W =
-1.729	-1.882	1.154	-0.393
-1.083	-1.361	0.528	-1.120
The bottom-right entry is -1.120
Give the largest entry.
A: 1.154
Give the bottom-left entry.
A: -1.083
The top-left entry is -1.729
The entry just left of -1.120: 0.528
The third largest entry: -0.393

Questions about the array below. Rows and columns are numbered from 0.
1) Report the entry just left of the largest entry.
2) Report the top entry of the column that holds the largest entry.
3) Report the entry at row 2, column 1.
4) Report the entry in row 0 and column 2.
5) Report the entry just left of the centre entry.
6) Report the bottom-left entry.
7) Report the entry in the top-right corner.
8) Report the smallest entry.
[[75 69 61 26 26 21 54 51 72 69 53 57 47 23 26]
 [57 77 76 45 38 32 27 35 74 72 62 40 62 23 19]
 [64 67 34 36 74 32 28 35 21 19 74 76 22 71 69]
 [64 63 19 32 62 44 44 48 22 24 47 69 23 71 70]
 [26 45 67 73 64 64 28 28 42 52 69 34 69 40 24]
 [72 62 36 21 27 18 63 69 57 44 31 55 26 47 66]
 [20 29 61 76 58 67 35 32 39 56 54 29 67 38 25]
 [19 20 17 67 42 71 73 61 44 54 23 33 62 54 62]
 [47 67 75 48 32 34 38 33 76 72 56 32 71 27 20]]
1) 57
2) 69
3) 67
4) 61
5) 28
6) 47
7) 26
8) 17

Questions about the table below. Counting starts at 0.
1) What is the bottom-right entry?
2) What is the entry in row 0 and column 1?
3) What is the entry directly below the largest entry?
4) What is the entry directly above 2?
5) What is the maximum?
6) What is the entry in the top-left corner?
7) What is the entry just left of 48?
8) What is the top-right entry?
[[ -4 -42  38  27  48  36]
 [ 20  71 -31 -25   2 -24]
 [  1  -8 -27  27  44  64]]
1) 64
2) -42
3) -8
4) 48
5) 71
6) -4
7) 27
8) 36

A =
[[-49 -58 -50 -52 -49  47 -23  10 -40  21]
 [-33  -1  12  10   2  55  25  48 -40  27]
 [-32  45 -21 -50 -38 -25  41  52  57  56]
 [ 33 -52 -22  39   7  38 -57 -52 -54 -56]
 [-35   8 -51 -57 -48  -9   5   3  44  41]]
Rows and columns are numbered from 0.
The entry in row 2 and column 0: -32
The entry directly below the largest entry is -54
The entry just left of -54?
A: -52
The entry at row 0, column 2 -> -50
The entry in row 0 and column 1?
A: -58
The bottom-left entry is -35
The entry directly below -23 -> 25
The entry just right of -25 is 41
The entry just right of -32?
A: 45
The entry in the top-left corner?
A: -49
The entry at row 1, column 0?
A: -33
The entry directly above -9: 38
The bottom entry of the column that holds the smallest entry -> 8
The top-right entry?
A: 21
The entry just left of the largest entry?
A: 52
The entry directly below 39?
A: -57
The entry just left of -22 is -52
The entry just left of 27: -40
The entry in the bottom-right corner is 41
The entry just right of 3 -> 44
The entry just left of 2?
A: 10

Questions about the array below. Counting starts at 0.
1) The bottom-left entry?
2) The entry just left of 14?
3) The maximum?
4) The entry in row 0 and column 1?
5) The entry in row 0 and column 2?
6) The entry at row 1, column 1?
7) The bottom entry of the column that holds the largest entry?
8) The entry in row 2 and column 0?
[[36 32 44 22]
 [43 31 24 18]
 [37 31 34 39]
 [16 23 19 15]
 [40 26 57 42]
 [10 12 11  7]
 [19 34 16 10]
 [21 14 37 24]
 [22 29 37 16]]
1) 22
2) 21
3) 57
4) 32
5) 44
6) 31
7) 37
8) 37

grid =
[[-14  16  -3   1  14   9   3 -26 -51]
 [ -5 -34 -50 -16 -17   8 -70  -7  -7]
 [ 22   2  15 -38  -8   9  15  47  39]
 [ 35  -3 -12 -19 -28 -41 -34 -60  20]
 [ 28 -15   7 -25 -50 -37   2 -26  47]
 [ 11 -32 -43 -17 -47 -15 -40 -36  33]
 [  8  -6 -14   0   5 -25 -70 -53 -32]
 [ 32 -19   6 -52 -36 -17 -14  35  47]
 [ 35  16 -15   1  14 -24  -3 -63 -22]
 [ 29 -22 -22 -53 -12  -1 -58  36  12]
 [  2 -15  31 -10 -31 -50 -29 -32  21]
 [-16 -19  31 -17 -26  -3  15  47  44]]
Indices start at 0.
Find the bottom-right entry.
A: 44
Find the entry in row 1 and column 0.
A: -5
Find the entry at row 1, column 1.
A: -34
Find the entry in the top-right corner.
A: -51
The entry in the bottom-left corner: -16
The entry in row 0 and column 1: 16
The entry directly above -40: 2
Find the entry at row 2, column 0.
A: 22
The entry directly below 0: -52
The entry at row 0, column 2 is -3
The entry directly below -29 is 15
Find the entry directly above -29.
A: -58
Find the entry just right of -58.
A: 36
Find the top-left entry.
A: -14
The entry just left of 33 is -36
Find the entry directly below 32.
A: 35
Find the entry directly above -52.
A: 0

[-555, -762, -283, -90, -208, -830, -67, -427, -331, -109, -165, 256, 807, -139]
Which number is the entry just right of 807?
Answer: -139
Which number is the entry just right of -109?
Answer: -165
The entry just right of -830: -67
The entry just left of the largest entry: 256
